A small network was shown many inputs. Here are its activations along a few directions, one row for each input.
Each table varies a few parts of the input and shows all the possible inputs, shuffled.
A made-up example of a description, with smaller parts first: one of 8 places around a ring, together with either a single point or one of 11 places along a line or (one of 3 separate values, together with one of 4 places along a line).
Shared parts are said once, and a part with two or three values counts as separate values.

Other details of the inputs shift rows strongly along two fixed directions, in all tables alike. That doesn't count.
These rows show it; all are for the same input, with only those details redrawn:
3 19 -13 -10 17 -3 0 -45 4 39 8
-3 33 -47 -12 56 -5 6 -60 -16 71 3
-6 20 16 -4 -2 -3 6 -46 27 47 1
5 4 34 -5 -29 -2 -1 -31 34 10 12
-5 24 1 -6 10 -5 6 -50 18 54 2
-4 29 -15 -8 24 -5 5 -53 6 60 1
35 -28 5 -17 -26 5 -21 -9 1 -53 40
42 -17 -65 -25 36 1 -24 -18 -49 -38 47

A family of inputs:
x1: -16 5 36 15 -29 0 1 13 20 -9 -30
x2: -14 18 -16 16 -2 -2 40 -6 5 26 -24
x3: -28 36 -54 5 50 4 35 -20 -23 55 -27
x4: 13 3 -47 6 45 1 13 12 -52 -35 9
x5: -4 7 -19 -29 52 1 9 18 12 50 -7
x6: 2 12 33 -6 -34 -4 -2 -28 31 11 19
x7: -1 23 -19 -10 25 -4 3 -49 1 48 7
x8: -2 7 -13 18 3 0 5 15 -4 -29 -12
x9: -16 8 11 14 -6 2 4 12 7 -18 -22
x10: -32 3 -11 16 19 -6 4 5 7 7 -15
x11: -3 -18 65 12 -62 -4 -8 29 29 -29 -25
x12: 16 -33 -22 23 -15 -10 -1 36 -4 -69 16
x13: 27 -49 -7 -19 -27 8 -13 43 -35 -73 13
x14: -20 -16 36 13 -27 -14 -5 18 24 7 -21
x15: -18 33 9 30 13 -10 46 -15 8 41 -29
x16: -28 12 51 16 -17 2 24 3 21 -3 -20
x17: -8 2 36 16 -26 17 -19 -7 33 31 14
x18: -4 12 -12 11 15 17 -22 -13 -3 44 17
x19: 6 -9 85 -16 -41 0 -4 51 69 -13 -6
x20: 20 -12 20 -11 -31 1 -10 -19 22 -22 23
x21: -12 0 57 9 -23 -4 16 7 10 14 -28
x22: 8 5 -36 2 21 15 -29 -1 -27 15 38
x23: -36 3 25 7 -5 -18 -2 2 17 51 -34
x24: 32 -24 -66 -5 38 23 -41 7 -48 -22 46
x25: -12 27 -3 33 -1 -10 28 -2 16 22 -34
x26: -1 13 61 -25 -27 2 10 29 61 20 -16
x27: 30 -54 -23 -31 -19 8 -23 46 -54 -78 19
x28: 17 -15 -48 -14 34 -5 -23 22 -62 -22 -8
x29: 19 -25 -58 -19 19 11 -6 27 -60 -54 13
x30: 26 -3 -24 -17 7 0 -17 -21 -14 -16 32
x31: 1 -46 44 13 -63 -3 -20 49 26 -86 11
x32: 14 -32 42 -7 -29 -1 -9 31 -19 -46 0
x33: -12 -15 6 22 -15 -5 1 24 19 -38 0
x34: -9 9 -80 -11 62 10 14 0 -58 6 -6
x35: -24 24 22 11 8 -3 23 -5 -2 27 -27
Question: Describe the family of inputs behind these rows.
Answer: either one of 3 separate values or (one of 2 separate values, together with one of 4 places along a line) or (one of 4 separate values, together with one of 6 places along a line)
Question: Which other rows does x7 become when the choice among 2 separate values takes its other values? List them by row number.
Answer: x17
Question: Which other rows does x30 become when the choice among 2 separate values takes its other values? List them by row number.
Answer: x18

A family of inputs:
x36: -29 1 61 0 -35 -11 -3 49 37 -28 -31
x37: 0 -12 -42 -4 16 11 -30 -12 -22 -2 20
x38: 5 -4 39 6 -30 13 -1 1 28 -27 26
x39: -12 -7 -7 57 -42 8 31 26 -15 -64 -8
x40: -44 22 60 -2 -46 2 30 -31 66 58 -30
x41: -11 -5 -9 1 -3 -10 -4 55 -17 -15 -16
x42: 38 -30 22 1 -28 3 -17 19 4 -83 53
x43: 21 3 -14 -13 29 4 -6 -5 -42 -7 18
x44: 42 -52 -47 -6 -2 8 -50 18 -34 -88 61
x45: 28 19 -68 -7 58 -9 -2 -20 -25 16 19
x46: 1 -17 62 -3 -62 -14 13 -6 59 -21 14
x47: -7 -2 -54 -15 79 -4 -2 31 -35 7 -23
x48: 12 4 -20 -12 27 14 -7 -3 -40 -8 18
x49: 6 3 -60 -30 43 -1 5 -18 -49 21 4
x50: -28 18 71 16 -38 -11 -5 -34 47 71 -29
x51: 44 -44 -53 -2 15 -6 -46 8 -39 -71 60
x52: -1 -3 28 -2 -23 21 -3 3 11 -26 16
x53: 12 -29 23 -14 -45 1 3 6 29 -45 27
x54: -18 -8 25 40 -30 -21 36 2 5 -63 -44
x55: 9 18 39 -3 -25 -3 3 -13 26 24 -19
x56: -12 51 -31 4 44 -3 17 -42 16 84 -18
x57: 1 -12 -45 -9 70 6 7 30 -42 30 -22
x58: -18 33 -14 -15 35 -16 26 -45 -12 87 -27
x59: -10 18 37 2 -36 12 5 -10 49 19 -14
x60: -16 6 -17 8 33 -2 15 31 -19 61 -31
x61: -29 32 -21 7 36 -3 -6 -47 -10 94 -22
x62: 17 -3 33 -7 -42 10 -8 8 24 -21 -2
Question: Describe the family of inputs behind these rows.
Answer: either one of 2 separate values or one of 5 places around a ring or (one of 4 separate values, together with one of 5 places along a line)
Question: Start at x57 and move only the place on the ring of 5, one step at a time. The first step leads to x60. Which rows follow, in order?
Answer: x41, x36, x47

A family of inputs:
x63: 14 -14 -16 -1 -1 -7 -12 -5 -16 -23 8
x64: -12 11 38 -3 -19 -2 13 -13 42 22 -10
x65: -13 -6 44 16 -36 -7 20 14 24 -23 -21
x66: 3 -3 -49 -1 49 -3 -5 26 -48 -12 -6
x67: -11 18 -29 0 28 -9 2 -26 -16 48 -12
x68: -8 -12 50 8 -51 -6 1 -2 49 -23 0
x69: -13 8 -14 8 25 -6 18 7 -16 14 -22
x70: -26 26 -3 4 14 -12 13 -33 18 68 -22
x71: 26 -19 -35 8 3 2 -14 6 -20 -57 30
x72: -5 -6 24 13 -30 3 -3 -8 16 -21 5
x73: -15 12 67 -3 -34 -5 7 -4 56 29 -15
x74: 19 -15 10 -15 -12 4 -12 13 -4 -18 10
x75: -6 4 43 -1 -27 7 1 -3 21 18 -6
x76: 5 -5 -38 -2 27 9 -16 2 -33 -4 16
x77: -9 7 -11 4 10 2 -3 -15 -12 32 -4
x78: 28 -35 -19 -4 -9 6 -27 17 -32 -62 30
x79: 35 -23 -48 -26 20 0 -13 9 -38 -49 30
x80: -13 41 -17 10 29 -2 24 -35 7 63 -10
x81: -14 3 38 9 -21 0 -8 -3 20 18 -6
x82: 21 -23 13 -6 -25 13 -12 13 -5 -59 25
x83: -2 11 -49 -1 52 4 -13 -9 -39 20 10
x84: 11 -11 28 -3 -36 5 -2 0 4 -28 11
x85: -18 7 31 15 -31 4 3 -13 25 9 -3
x86: 30 -36 -37 -17 9 2 -29 26 -29 -52 30
x87: 23 0 -59 -20 41 -3 -6 -11 -51 -4 14
x88: 24 -9 -3 4 -13 3 1 1 0 -46 24
x89: -1 20 -59 10 45 -2 3 -22 -26 30 7
x90: 6 -9 51 -3 -38 7 -9 11 19 -19 7
x91: 3 1 50 12 -43 5 8 1 44 -12 4
x92: -15 16 -9 -2 27 -9 -2 -14 7 50 -12
x93: 20 -29 -17 -5 3 4 -14 52 -31 -74 10
x94: -9 -10 51 3 -40 -2 -8 12 47 -12 2
x95: 34 -18 -22 -6 -3 11 -10 19 -15 -52 35
x96: -7 24 -22 -14 44 -3 6 -15 -3 44 -3
x97: -31 26 -5 15 25 -9 24 -6 0 52 -42
x98: -8 19 -4 -13 25 -4 8 -15 8 54 -13
x99: 11 -18 -6 -5 -10 0 -17 7 -10 -16 10
x100: 10 11 -69 -23 69 2 -2 -9 -40 27 10
x101: -23 17 1 7 14 0 16 14 2 29 -33
x102: -5 -13 24 9 -27 -3 14 24 6 -33 -10
x103: -8 20 5 -7 8 -2 10 -20 7 51 -16
x104: 15 -6 -2 -12 2 -1 -5 -3 -10 -7 5
x105: 8 24 -60 -4 64 5 4 -13 -32 39 8
x106: -45 47 -5 14 32 -5 35 -15 9 88 -55
x107: 17 -21 -34 -3 5 2 -2 34 -37 -67 6
x108: -3 7 40 0 -29 -7 11 -18 28 12 -12
x109: 23 -18 -20 4 4 5 -23 22 -14 -46 32
x110: -21 16 -28 6 40 -4 12 9 -21 40 -29
x111: 9 -11 50 -8 -38 0 -10 13 26 -18 4
x112: 1 18 -56 10 50 -1 0 -19 -25 31 5
x113: 19 -22 -32 -7 13 7 -25 13 -39 -28 23
x114: -25 13 35 15 -19 -3 21 10 27 13 -36
x115: -11 7 28 20 -28 4 4 -4 36 16 -2
x116: -26 7 57 11 -39 -5 9 -12 60 26 -18
x117: -22 34 7 5 10 2 20 -35 10 55 -15
x118: -19 24 -3 3 26 -9 -2 -20 3 64 -19
x119: -2 12 -19 -14 24 1 8 -13 0 27 1
x120: -1 -15 18 -2 -27 2 -7 9 25 -18 9
x121: -4 -10 44 7 -42 -4 -7 0 31 -3 -7
x122: -11 -17 60 12 -56 1 13 34 33 -30 -15
x123: -23 22 -27 10 32 -9 22 -6 -18 38 -31
x124: -7 5 -22 -5 19 -5 -3 -11 -3 31 -4
x125: -3 -20 23 8 -32 1 3 35 7 -36 -11
x126: 39 -30 -31 -17 6 10 -21 15 -45 -65 34
x127: 14 -20 24 -5 -36 15 -9 14 5 -46 22
x128: -6 -12 46 4 -42 -6 -4 2 42 -6 -5
x129: -11 10 -18 0 14 -6 4 -17 4 24 -2
x130: 8 -8 20 -6 -24 8 -3 1 1 -10 8
x131: 14 -22 -6 1 -19 3 -16 5 -18 -38 19
x132: -14 2 35 7 -29 -11 5 -16 38 13 -13
x133: -10 11 -26 4 22 6 -3 -14 -16 26 2
x134: 1 -8 57 -2 -52 -3 9 -3 49 -28 3
x135: -6 -1 62 -4 -45 -4 8 -4 53 7 -10
x136: 20 -32 6 -7 -24 3 -26 23 -7 -42 19
x137: -9 9 -10 9 11 -5 2 -26 -11 23 -6
x138: 28 -20 -27 -20 3 3 -8 10 -19 -54 30
x139: 3 -4 38 -2 -25 10 -7 8 18 -20 11
x140: -23 31 -1 19 18 0 9 -20 21 68 -15
x141: 22 -14 -25 -13 14 15 -15 13 -32 -35 27
x142: -10 22 5 -6 10 -11 18 -31 17 41 -16
x143: 0 -17 13 3 -11 2 3 37 -5 -29 -7
x144: -5 18 -9 2 14 2 11 -26 -7 15 -1
x145: 9 -15 -26 -10 14 3 -15 11 -11 -15 16
x146: 2 -16 1 10 -12 -7 7 20 -9 -45 -9
x147: 15 -20 -18 2 -3 -2 2 29 -26 -68 0
x148: -7 11 33 5 -22 -2 12 -24 16 16 -10
x149: -37 38 5 17 20 -1 14 -38 16 79 -26
x150: 3 6 -68 -5 74 -4 2 18 -62 5 -5
x151: 24 8 -61 -8 57 5 -9 3 -42 -5 25
x152: 17 -13 -6 -19 -3 1 -5 7 -2 -17 13
Question: Describe the family of inputs behind these rows.
Answer: one of 6 places along a line, together with either one of 3 separate values or (one of 2 separate values, together with one of 6 places around a ring)
Question: The inputs of x119 and x96 match in every part but the place on the line of 6. If x99 is changed in the same way as x119 into x96, which row does it become?
Answer: x118
Question: The inputs of x105 and x88 match in every part but the place on the line of 6. If x113 is changed in the same way as x105 into x88, which row does it become?
Answer: x137
Question: The inputs of x110 and x146 match in every part but the place on the line of 6. If x136 is changed in the same way as x110 into x146, which row does it become?
Answer: x63
Question: Which other rows does x72 become when the choice among 2 separate values takes its other values? List them by row number.
Answer: x144
Question: Which other rows does x126 become when the place on the line of 6 takes its other values? List them by row number.
Answer: x75, x84, x90, x130, x148

A family of inputs:
x153: 13 -8 -1 -12 -7 -2 5 -5 -7 -18 7
x154: -11 14 41 -2 -17 2 11 -3 42 34 -4
x155: -18 4 -16 -5 15 0 9 10 -5 12 -20
x156: 34 -36 -35 -21 5 1 -38 21 -35 -63 36
x157: -22 8 4 2 12 5 11 20 5 17 -18
x158: -2 1 38 5 -30 1 15 -8 22 -7 1
x159: -11 21 -1 4 20 0 12 -24 -10 28 -12
x160: -23 2 3 4 -5 -2 15 2 7 7 -22
x161: 11 -4 -1 -15 -8 -2 -2 0 10 -3 9
x162: 7 -2 -31 -6 30 10 -13 11 -35 16 10
x163: 21 -17 -16 3 -9 4 -26 10 -15 -52 30
x164: -13 8 -13 18 22 -12 15 1 -13 14 -20
x165: -4 -9 31 9 -29 -2 -11 -7 17 -18 13
x166: 13 -11 44 7 -51 9 -4 15 19 -56 7
x167: -4 -12 32 8 -16 -6 1 38 15 -16 -14
x168: 7 -12 -26 -4 6 3 -11 -4 -30 -1 8
x169: 14 -23 37 -7 -52 -2 -3 7 29 -43 18
x170: 2 -7 36 -5 -30 -1 0 -4 12 -18 -5
x171: 19 -6 -4 -15 9 7 -3 16 -13 -18 15
x172: 14 -22 39 2 -52 3 -1 8 28 -50 25
x173: -22 11 -23 11 25 1 18 -3 -14 14 -15
x174: -28 28 -3 17 17 1 13 -32 -2 73 -19
x175: 18 -22 -56 -4 34 -11 -7 21 -53 -40 2
x176: 2 22 -17 4 18 3 16 -17 -7 19 -4
x177: -9 3 29 -1 -7 1 -13 2 21 17 3
x178: 13 -7 -16 -9 19 6 -15 5 0 0 19
x179: 6 -7 -3 -5 -4 -4 -7 -14 12 -1 10
x180: 21 -8 -56 -18 39 0 -19 -6 -25 -2 19
x181: -6 5 -13 -4 11 3 -5 -8 -12 39 -9
x182: -5 12 -25 19 24 -10 11 8 -16 5 -19
x183: 6 12 -11 4 0 1 7 -11 7 4 10
x184: -21 23 13 12 7 -4 12 -37 31 54 -8
x185: -2 -5 3 -3 -6 -7 -13 -13 0 -1 6
x186: -15 17 20 20 -20 7 5 -12 16 35 -13
x187: -1 -1 44 -8 -30 1 -1 3 22 -5 -12
x188: 30 -26 -1 -21 -16 3 -10 19 -11 -52 19
x189: -2 2 50 -4 -23 7 -1 12 22 -4 -6
x190: 0 5 -53 -4 53 -14 3 10 -39 17 -20
x191: -3 9 -63 7 44 5 8 9 -41 -10 -4
x192: -27 39 19 19 1 -3 15 -39 46 72 -20
Question: Describe the family of inputs behind these rows.
Answer: one of 5 places along a line, together with either one of 2 separate values or one of 6 places around a ring
Question: The inputs of x176 and x158 match in every part but the place on the line of 5. If x186 is changed in the same way as x176 into x158, which row does it become?
Answer: x174
Question: Which other rows does x157 become when the choice among 2 separate values takes its other values? List them by row number.
Answer: x167
